A small network was shown many inputs. Here are its activations along a few directions, one row for each input.
Each table varies a few parts of the input and shows all the possible inputs, shuffled.
A made-up example of a description, with smaller parts first: one of 2 separate values, together with either a single point or one of 9 places along a line or (one of 4 places along a line, together with one of 5 places around a ring).
Shared parts are said once, and a part with two or three values counts as separate values.
In the rows, zero is written as 128.

Other details of the inputs vary at random and push rows far along two fixed directions, the same in every table; ignore that.

Rows:
x1: [132 126 112 156 158 141 137 161 144 126 107]
x2: [123 122 120 136 115  73  95  91 121 223 125]
x3: [131 118 114 124 117  71 100 110 122 216 125]
x4: [122 152 153 124 115 174 152 124 119  41 147]
x5: [123 120 126 124 163 132 126 181 115 132 130]
x6: [122 143 141 133 109 183 154 122 114  43 124]
x7: [131 119 160  99  86 135 113  73 140  87 140]
x8: [124 141 139 118  82 118 128  52 123 117 150]
x9: [138 109 102 135 112  85 119  98 138 192 114]
x10: [122 127 119 125 161 127 137 180 146 125 137]
x11: [118 136 131 137 163 136 141 171 149 131 128]
x12: [121 132 137 136 160 141 127 169 119 138 124]
x13: [132 149 147 108 108 168 153 131 119  40 151]
x14: [133 115 165 122 145 142 114 175 132 111 112]
x15: [130 137 132 144 165 127 123 175 117 139 121]
x16: [137 132 127 131 162 125 128 186 116 130 122]
x17: [136 131 139 118  88 125 104  42  98 130 147]
x18: [117 143 147 118 127 174 149 118 119  39 153]
x19: [121 136 138 142 151 139 125 171 115 129 125]
x20: [128 127 133 123 156 140 131 178 117 129 126]
x21: [115 121 124 120  81 143 128  40 115 103 133]
x22: [145 146 140 110 120 169 147 123 121  36 153]
x23: [141 105  97 137 115  93 116  94 142 188 116]
x24: [141 128 123 133 168 131 124 188 121 132 124]
x25: [123 119 109 144 104  89 118  82 139 196 112]
x26: [115 125 130 137 166 134 122 170 117 137 129]
x27: [123 114 109 134 153 139 143 170 137 123 114]
x28: [130 121 128 107  79 143 137  57 115 106 132]
x29: [130 136 121 149 172 126 133 175 154 136 128]
x30: [131 123 127 114  68 137 134  58 113 105 132]
x31: [136 136 120 133 161 116 138 187 147 131 129]
x32: [125 125 113 142 128  68 109 100 152 215 130]
x33: [116 116 113 136 108 107 119  81 140 185 114]
x34: [128 129 130 130 150 129 125 182 116 137 126]
x35: [127 133 126 124 156 133 142 181 148 127 132]
x36: [135 123 112 140 143 129 147 174 138 130 106]
x37: [130 125 110 125 119  70 116 119 152 203 133]
x38: [132 128 128 127  75 128 127  36 114 115 129]
x39: [128 123 148  96  84 153 114  65 130  71 111]
Each input here is: one of 3 separate values, together with either a single point or (one of 2 separate values, together with one of 6 places along a line).
Q: The inputs of x39 and x14 match in every part but the choice among 3 separate values. If x25 is changed in the same way as x39 into x14, which row does it become?
A: x2
Q: Which other rows does x22 become when the choice among 3 separate values takes its other values? List them by row number.
A: x23, x24
Q: Which other rows does x2 become when the choice among 2 separate values takes its other values? List them by row number.
A: x3
Q: Which other rows does x26 become when the place on the line of 6 takes its other values? List them by row number.
A: x2, x12, x15, x17, x19
Q: Which other rows does x31 become when the choice among 3 separate values takes its other values? List them by row number.
A: x9, x16
Q: Which other rows does x1 become when the choice among 2 separate values takes its other values? List them by row number.
A: x23

Rows:
x40: [117 127 108 140  90 105 142  74 145 159 130]
x41: [125 129 131 130  80 154 135  26 102  88 127]
x42: [143 113 129 112  91  99 102  75  91 185 135]
x43: [142 131 111 129 179 100 135 199 143 148 152]
x44: [120 108 136 114 113 115 103 115 129 151 112]
x45: [125 147 120 144 172  85 125 192 142 183 139]
x46: [130 145 115 122 124 186 188 153 136  11 139]
x47: [147 123 119 121  64 145 130  35 102  91 116]
x48: [122 131 160 106  81 140 114  46 133  94 146]
x49: [126 167 158 135 176 186 153 203  98  30 149]
x50: [140 126 139  84  85 132 126  72 145  85 149]
x51: [133  97 127 127 145  96 111 168 147 183  91]
x52: [115 104 127 140 147  99  93 140 151 193 113]
x53: [129 124 132 111 106 109 100  92  85 175 143]
x54: [125 117  96 150 133 116 121 125 130 172  96]
x55: [124 128 130 138 166  98 121 190 186 177 116]
x56: [123 153 138 151 165 214 185 195 126  10 120]
x57: [117 133 128 149 189 125 118 205 114 169 130]
Q: What do these inputs look like to the network?
A: one of 3 separate values, together with one of 6 places along a line
Q: The inputs of x43 and x50 match in every part but the choice among 3 separate values. If x57 is changed in the same way as x43 into x50, which row does it become?
A: x52
Q: Start at x47 and move only the place on the line of 6, one step at a time. The first step leads to x54. Which rows follow, in order?
A: x41, x56, x40, x46
Q: Which other rows does x51 become when the choice among 3 separate values takes its other values? List them by row number.
A: x42, x47

Rows:
x58: [109 140 141 139 171 109 124 234 154 169 132]
x59: [118 116  86 134 177 127 151 208 186 154  78]
x60: [124 118  77 145 169 138 147 213 173 154  79]
x61: [116 122 119  95 100 144 156  77 157  94 115]
x62: [110 146 116 164 115 152 153  78 103  73 140]
x63: [122  96 120 116  97  96 103  78  95 213 131]
x64: [128 122 121 114  88  59 105  93 127 207 125]
x65: [120 144 131 137 200 118 108 222 159 169 148]
x66: [113 119 162 110  87 173 129  65  60  75 144]
x67: [121 128  79 171 132  99 140 118 136 186 128]
x68: [117 139 163 121  86 154 133  79  75  90 128]
x69: [105 118  76 147 129 106 117 118 154 196  83]
x70: [117 104 115 180 125  95  95 104 152 192  84]
x71: [125 141 139 160 195 123 124 212 128 180  97]
x72: [147 167 155 125 166 167 149 213 123  36 127]
x73: [135  89 122 138 116  67 117  97 191 202 103]
x74: [131 151 158 139 191 193 145 194  96  64 122]
x75: [120 130 161  85  79 155 102  44  98  68 188]
x76: [130 125 165 140 150 184 163 180 174  50 128]
x77: [140 122  74 160 122  94 145 124 150 190 133]
x78: [123 119 126 125  91  86 112  93 106 214 116]
x79: [143 160 158 132 171 190 156 209 104  56 117]
x80: [128 120 158 112 103 170 121  54  66  77 141]
x81: [153 150 146 111  88 142 125  83 101  91 142]
x82: [130 141 121 136 204  97 113 214 155 153 128]
x83: [142 120 148 101  93 168 124  58  70  79 147]
x84: [131 103 105 166 116  95 100 111 160 202  87]
x85: [123 145 157  95  73 116 127  76 105  79 149]
x86: [134 121  82 145 121  78 148 107 159 193 135]
x87: [157 153 137 130 179 184 148 210 112  47 131]
x88: [135 158 161  98  85 120 116  62 112  71 156]
x89: [121 147 136 126 101 150 170  75 141  81 174]
x90: [143  90 109 144 112  71 110 102 185 209  95]
x91: [140 129 138 123 158 197 157 229  95  33 131]
x92: [124 105 119 105 113  60  82  65 128 189 146]
x93: [108 128 164  85  68 156 110  55  96  72 188]
x94: [135 117 113 124  88  74 109 103 120 216 121]
x95: [152 117 135 101  91 154 121  70  84  80 150]
x96: [130 139 122 122 100 130 173  76 138  79 156]
x97: [148 105 103 168 167 126 134 218 180 157  83]
x98: [125 170 167 123 160 171 137 206 136  61 155]
x99: [124 109 114 131 181 109 123 230 133 158 118]
x100: [110 135 135 118 157 186 171 173 171  68 120]
x101: [143 128 114 115 115  66  88  69 132 200 140]
x102: [137 100 111 110 109  65  85  67 122 202 138]
x103: [146 143 149 105 100 161 125  59  82  89 148]
x104: [112 115 121 130 187 100 118 230 142 153 125]
x105: [ 96 138 113 145 116 166 133  90 118  71  94]
Q: The inputs of x67 and x86 match in every part but one. If x103 is changed in the same way as x67 into x86, which row does it become?
A: x101
Q: What do these inputs look like to the network?
A: one of 6 places along a line, together with either one of 3 separate values or one of 5 places around a ring
Q: Start at x81 and move only the place on the ring of 5, one step at a time. The first step leads to x94. Which rows follow, in order?
A: x91, x95, x87
Q: Which other rows does x90 become when the choice among 3 separate values takes its other values? List them by row number.
A: x59, x86
Q: Which other rows does x97 become when the choice among 3 separate values takes its other values? List them by row number.
A: x60, x77
Q: Start at x68 and move only the place on the line of 6, one step at a time. The first step leads to x78. Which rows follow, in order?
A: x94, x64, x85, x58
